These are the activations of a small neural network, seen along a few directions. Each row is one input.
Each table varies a few parts of the input and shows all the possible inputs, shuffled.
A made-up example of a description, with smaller parts first: one of 3 separate values, together with either a single point or one of 9 places along a line or (one of 4 places along a line, together with one of 8 places around a ring).
Shared parts are said once, and a part with two or three values counts as separate values.
(in the rows, 128 means zero)

Other details of the inputs vary at random and push rows far along three fixed directions, the same in every table; ignore that.

Table:
r1: [138 139 125 146 119 130 137 125 135 124 128 123 130 121]
r2: [122 128 136 136 129 130 128 124 119 129 125 121 135 125]
r3: [127 133 133 130 127 123 129 137 133 132 122 136 130 129]
r4: [129 134 123 126 128 126 132 132 136 134 128 125 137 135]
r5: [128 127 132 133 124 127 130 139 137 128 135 122 131 132]
r6: [125 129 132 134 131 129 129 120 119 133 119 123 136 128]
r7: [123 128 130 132 127 128 129 126 118 128 130 119 135 126]
r8: [133 135 128 127 127 125 133 136 132 135 124 127 134 133]
r9: [130 128 125 128 122 126 130 137 138 133 123 129 132 133]
r10: [166 134 116 118 138 145 107 127 124 128 135 143  84 132]
r11: [125 127 126 130 118 120 129 122 122 133 124 125 131 126]
r12: [160 130 112 122 139 149 104 109 114 128 136 129  87 132]
r13: [127 130 130 132 133 129 132 136 136 132 129 122 135 133]
r14: [126 124 128 130 118 123 131 125 124 132 120 123 128 127]
r15: [124 126 127 132 130 129 130 121 122 133 120 119 135 129]
r16: [127 125 125 128 125 129 132 120 123 133 119 119 134 130]
r17: [ 86 139 152  64 149 135 208 116 138 102 158 134 121 110]
r18: [122 126 132 133 121 120 128 126 119 127 128 126 130 125]
r19: [126 132 136 133 127 122 130 137 133 131 126 136 130 129]
r20: [129 129 129 128 126 124 132 137 136 134 122 131 132 130]
r21: [124 127 127 132 129 128 128 123 119 129 127 120 136 128]
r22: [125 126 125 130 127 131 132 121 123 132 122 117 134 131]
r23: [125 127 133 133 123 122 127 123 120 132 117 131 131 126]
r24: [164 133 116 121 145 150 106 126 125 125 143 136  86 135]
r25: [ 75  74  85 101 140 117  71 128 146  84 124 183 181 108]
r26: [123 122 132 133 123 121 128 125 122 130 122 127 128 125]
r27: [122 123 132 134 120 125 127 127 125 126 128 119 129 126]
r28: [ 79  81  76  89 146 125  81 135 162  87 125 183 189 117]
r29: [121 123 133 134 127 125 127 125 122 126 127 120 131 125]
r30: [128 133 132 129 128 125 130 135 133 134 121 135 134 130]
r31: [127 133 137 135 132 131 129 136 132 131 131 127 135 130]
r32: [128 134 123 129 129 129 130 133 136 134 130 123 137 135]
r33: [128 132 128 128 124 121 131 139 132 131 126 133 132 130]
r34: [127 128 132 133 131 130 129 138 135 130 132 123 134 130]
r35: [124 126 131 133 120 119 129 126 119 130 124 127 131 126]
r36: [125 126 132 133 123 125 130 140 138 127 134 125 130 131]
r37: [130 134 126 127 122 123 132 135 135 135 127 128 133 132]
r38: [129 131 127 127 132 127 133 134 136 134 122 126 135 134]
r39: [127 128 135 134 125 122 132 139 135 130 130 128 126 130]
r40: [157 126 124 129 139 147  96 115 113 122 135 135  86 127]
r41: [122 126 131 134 118 120 127 124 122 128 131 123 128 126]
r42: [126 124 130 132 122 122 129 125 122 133 118 126 129 126]
r43: [126 129 126 130 128 127 130 122 118 132 123 121 137 129]
r44: [127 132 133 133 123 123 130 137 135 129 138 123 129 130]
r45: [164 133 120 123 136 142 106 129 123 126 140 143  79 133]
r46: [120 122 134 134 125 123 126 126 123 125 127 122 130 123]
r47: [127 125 127 131 128 127 130 120 122 134 117 121 135 129]
r48: [128 130 130 130 125 122 132 138 136 133 123 130 128 130]
r49: [126 131 134 133 125 123 129 140 132 127 134 128 131 130]
r50: [127 127 130 131 121 123 132 138 137 130 128 129 129 132]
r51: [124 126 136 136 123 122 127 124 119 131 121 130 130 125]
r52: [123 129 125 132 127 128 129 120 122 131 130 116 135 129]
r53: [122 127 133 134 123 122 127 127 119 126 130 122 131 124]
r54: [131 134 127 127 130 126 134 134 131 134 126 126 136 134]
r55: [126 132 132 133 121 121 132 137 135 130 136 127 127 131]
r56: [127 127 132 133 121 124 131 139 137 129 131 127 127 132]
r57: [124 123 131 132 118 123 131 124 123 130 124 123 127 127]
r58: [128 134 127 132 129 129 131 134 135 133 135 120 135 135]
r59: [122 123 131 133 122 127 127 126 124 126 130 117 131 127]
r60: [ 79 146 156  52 153 133 222 110 136  98 167 136 119 105]
r61: [129 128 126 128 124 124 129 122 119 134 120 125 137 128]
r62: [123 127 133 133 124 124 127 126 118 126 131 120 133 126]
r63: [124 128 133 136 131 130 127 122 120 131 122 122 136 128]
r64: [122 121 131 133 119 123 128 126 124 127 127 123 128 126]
r65: [128 134 131 132 134 130 129 134 133 133 124 128 137 133]
r66: [128 128 126 128 122 124 131 139 138 131 124 129 130 132]
r67: [128 130 125 128 129 131 133 135 137 132 127 122 135 136]
r68: [130 134 131 129 133 128 132 132 133 134 122 130 136 133]
r69: [123 126 129 132 118 120 128 122 122 131 128 125 130 126]
r70: [123 125 130 133 125 131 130 125 123 129 128 115 132 127]
r71: [136 135 124 146 122 129 133 130 132 121 123 128 136 121]
r72: [128 124 125 128 122 127 130 122 124 134 118 121 135 129]
r73: [127 133 130 131 121 121 133 136 134 132 132 128 129 131]
r74: [107 142 145  37 164 151 195  85 116  86 175 148  64  99]
r75: [128 133 140 136 129 127 129 137 132 130 132 127 131 130]
r76: [128 125 130 131 123 124 131 122 121 135 117 125 131 126]
r77: [122 128 132 134 120 123 127 124 122 127 133 119 130 125]
r78: [126 128 136 135 127 124 130 139 136 128 131 125 129 129]
r79: [131 131 126 126 125 128 134 135 138 135 123 124 133 134]
r80: [127 128 132 129 127 126 129 120 120 134 116 128 136 127]
r81: [134 131 125 144 120 131 137 128 139 120 123 124 134 122]
r82: [127 132 132 133 124 125 129 136 135 129 139 122 133 132]
r83: [130 130 128 127 129 126 132 135 136 135 121 127 133 132]
r84: [124 124 128 134 131 130 127 123 122 130 123 119 134 128]
r85: [122 126 137 137 124 122 125 125 120 128 124 129 129 125]
r86: [122 128 140 137 125 124 127 125 120 127 125 124 130 124]
r87: [167 136 115 120 144 151 107 125 124 128 139 136  85 136]
r88: [130 134 133 128 130 127 131 133 133 135 121 132 134 131]
r89: [127 128 122 128 125 126 129 118 122 134 123 120 137 130]
r90: [127 133 139 135 126 123 130 138 132 130 129 133 127 129]
r91: [127 133 127 128 122 121 132 136 136 133 128 130 131 131]
r92: [164 133 122 125 136 142 106 130 124 124 143 141  78 132]
r93: [165 130 113 132 139 151 111 117 131 113 131 141  88 119]
r94: [127 128 125 129 119 123 130 120 122 135 123 124 133 127]
r95: [127 133 133 133 135 130 129 135 133 131 128 128 136 133]
r96: [127 128 133 133 125 122 131 138 135 132 126 130 128 130]
r97: [123 129 129 134 124 129 128 123 121 130 132 115 133 127]
r98: [128 124 128 129 126 125 130 121 122 135 117 123 134 128]
r99: [126 127 132 131 124 124 129 121 120 133 117 131 134 125]
r100: [165 132 116 124 145 150 106 126 128 130 134 134  86 136]
r101: [126 132 140 136 128 124 128 138 133 128 131 130 130 129]
r102: [131 134 128 144 127 132 133 127 135 118 120 134 137 117]
r103: [131 135 126 126 125 125 132 133 135 137 127 125 134 134]
r104: [106  76  66  88 157 146  52 116 141  80 135 186 143 114]
r105: [127 128 130 131 120 120 131 125 118 133 122 126 130 127]
r106: [163 128 113 120 139 147 103 111 111 127 130 134  90 131]
r107: [127 124 127 128 119 125 133 123 123 134 119 123 131 128]
r108: [160 126 115 119 134 143 104 114 113 127 130 140  89 127]
r109: [123 124 131 135 129 130 127 125 121 130 126 118 132 126]
r110: [128 128 135 134 128 126 130 138 135 129 133 123 130 130]
r111: [127 128 124 127 122 124 129 119 122 134 122 122 136 128]
r112: [128 131 134 133 126 125 130 139 131 128 136 125 133 131]
r113: [126 129 131 130 130 128 130 118 119 133 117 125 137 128]
r114: [128 131 130 132 129 129 129 139 131 129 135 125 136 131]
r115: [127 128 126 131 129 131 131 137 138 131 131 121 135 135]
Each input here is: one of 5 places around a ring, together with either a single point or (one of 2 separate values, together with one of 11 places around a ring).
The inputs of r65 and r32 match in every part but the place on the ring of 5. If r86 is changed in the same way as r65 into r32, which row does it become? -> r77
The inputs of r54 and r28 match in every part but the place on the ring of 5. If r62 is changed in the same way as r54 into r28, which row does it become? -> r59
Change only the place on the ring of 11 in r94. List by row number the other rows that result. -> r11, r12, r41, r52, r69, r74, r77, r89, r97, r111
Start at r12 and move only the place on the ring of 5, one step at a time. The first step leads to r43. Which rows follow, in order? -> r6, r15, r22
Change only the choice among 2 separate values in r62. List by row number the other rows that result. -> r112
Change only the choice among 2 separate values in r76. List by row number the other rows that result. -> r20

Table:
r116: [174 151 135 176 117 144 118 141 121 159 133  86 103 149]
r117: [104 121 120  84 143 123 136 121 135 109 131 169 127 116]
r118: [151 111  94 117 142 142  74 131 135 127 138 146 111 140]
r119: [121 157 158 161 110 118 183 140 132 150 111  89 166 133]
r120: [157 103  97 167 128 142  38 143 138 123 130 139 117 133]
r121: [105 125 138 120 120 112 145 130 137 112 126 146 144 117]
r122: [ 78 120 117  90 147 125 151 132 146 102 142 135 174 121]
r123: [ 90 121 136 113 124 108 136 133 137 120 138 138 147 125]
r124: [135 126 135 104 134 132 129 127 124 109 152 139  92 122]
r125: [135 146 148 118 135 135 173 117 127 119 141 126  99 114]
r126: [170 142 145 177 111 129 114 144 114 152 134  98  89 142]
r127: [139 141 141  93 157 156 154 111 127 106 164 131  76 118]
r128: [111 122 134 139 113 107 122 150 133 149 117 117 167 141]
r129: [122 122 134  43 164 164 161  45  67  91 158 136  43  97]
r130: [172 123  93 158 130 142  70 136 136 135 109 129 127 144]
r131: [ 98 113 103  89 141 132 137 126 149 108 124 160 164 119]
r132: [167 118  97 157 126 132  70 142 133 149 105 137 126 147]
r133: [161 189 198 149 111 121 211 136  99 181 136  64  71 147]
r134: [122 154 164 166 107 115 179 136 133 148 116  92 160 131]
r135: [ 81 118 133 135 109  91 141 143 144 128 107 138 189 121]
r136: [ 94 115 114 115 125 123 130 142 149 126 128 129 175 135]
r137: [137 104 103 101 142 148  97  61  80 107 118 144  90 102]
r138: [ 78 114 133 147 112  99 140 145 146 114 111 140 194 117]
r139: [168 117 105 152 124 130  65 141 130 148 104 144 122 143]
The inputs of r137 and r129 match in every part but one. If r131 is changed in the same way as r137 into r129, which row does it become? -> r136
Describe the family of inputs behind these rows. -> one of 2 separate values, together with either a single point or one of 11 places around a ring
Change only the place on the ring of 11 in r124. List by row number the other rows that result. -> r116, r118, r120, r122, r123, r126, r127, r128, r133, r136
Change only the choice among 2 separate values in r139. List by row number the other rows that result. -> r128

Table:
r140: [120 116 112 111 136 133 123 116 130 112 137 135 122 120]
r141: [106 128 133 111 128 125 156 123 131 115 143 124 126 120]
r142: [148 125 120 145 123 132  98 132 122 138 134 117 108 141]
r143: [120 115 124 107 145 142 119 117 129 115 135 137 120 122]
r144: [136 128 107  97 140 142 122 127 140 118 138 148 124 130]
r145: [128 123 118 106 130 131 119 124 132 110 138 153 118 117]
r146: [141 133 131 135 132 135 137 127 119 126 127 117 118 126]
r147: [160 131 127 139 131 137 115 127 111 142 117 125 101 136]
r148: [120 130 138 140 127 121 142 135 119 137 121 110 149 132]
r149: [ 81  76  85 154 121 104  50 162 147 112 107 155 228 129]
r150: [123 129 143 132 127 131 136 131 128 132 133 116 124 131]
r151: [125 130 131 123 125 122 140 120 121 140 121 121 123 132]
r152: [125 136 136 136 114 118 141 126 118 148 112 114 146 132]
r153: [127 122 129 107 139 128 127 132 124 117 136 147 113 123]
r154: [129 133 134 130 130 122 119 131 129 130 131 138 123 129]
r155: [158 128 115 145 122 139 102 122 119 132 127 120 117 132]
r156: [143 133 121 121 139 137 132 141 136 129 127 132 123 135]
r157: [118 130 150 144 115 113 139 141 132 142 120 116 142 132]
r158: [152 122 123 151 124 141  97 132 130 128 129 124 109 132]
r159: [120 139 140 154 118 120 138 134 131 132 130 115 145 128]
r160: [131 133 121 124 128 127 138 137 141 138 131 120 130 139]
r161: [121 134 136 140 116 120 137 128 119 143 122 106 153 133]
r162: [120 114 122 107 139 136 119 117 129 120 123 146 122 123]
r163: [111 127 137 110 131 129 155 116 132 119 121 133 130 117]
r164: [121 123 119 110 147 136 117 116 127 115 137 143 126 123]
r165: [123 126 122 118 134 127 117 127 137 112 136 155 124 118]
r166: [126 146 135 141 128 123 145 140 145 143 123 119 149 138]
r167: [127 137 146 146 114 114 151 144 126 136 122 118 135 128]
r168: [105 123 136 109 136 133 155 116 134 111 133 128 134 115]
r169: [141 132 121 124 123 132 129 116 120 130 121 131 119 124]
r170: [124 140 138 147 119 118 145 124 127 139 113 119 144 128]
r171: [120 131 131 141 113 114 146 126 128 141 113 113 142 129]
r172: [128 130 143 138 118 122 139 135 135 130 126 125 124 126]
r173: [127 134 138 144 118 118 150 132 121 137 109 116 142 129]
r174: [127 125 118 113 131 137 123 121 128 111 143 139 122 120]
r175: [152 126 124 142 121 126 100 134 123 140 129 126 102 139]
r176: [110 128 135 109 124 118 154 127 134 117 137 136 123 119]
r177: [155 133 121 153 130 138 103 123 123 132 128 122 113 131]
r178: [113 136 140 103 139 134 167 132 149 126 133 128 132 126]
r179: [124 118 116 112 141 137 121 129 128 103 140 146 120 118]
r180: [132 126 124 127 131 130 124 120 120 133 132 116 117 133]
r181: [156 134 123 140 132 136 103 119 118 141 119 131 107 136]
r182: [108 132 135 104 132 128 147 123 124 119 142 129 134 122]
r183: [128 133 135 120 122 122 130 130 125 132 131 131 125 129]
r184: [150 134 127 152 129 135  96 132 122 137 133 123 113 138]
Describe the family of inputs behind these rows. -> one of 5 separate values, together with either a single point or (one of 2 separate values, together with one of 4 places along a line)
The inputs of r156 and r166 match in every part but the choice among 5 separate values. If r153 is changed in the same way as r156 into r166, which row does it become? -> r154
The inputs of r140 and r146 match in every part but the choice among 5 separate values. If r171 is changed in the same way as r140 into r146, which row does it become? -> r173
Change only the choice among 2 separate values in r169. List by row number the other rows that result. -> r152
Change only the choice among 5 separate values in r164. List by row number the other rows that result. -> r143, r148, r161, r180
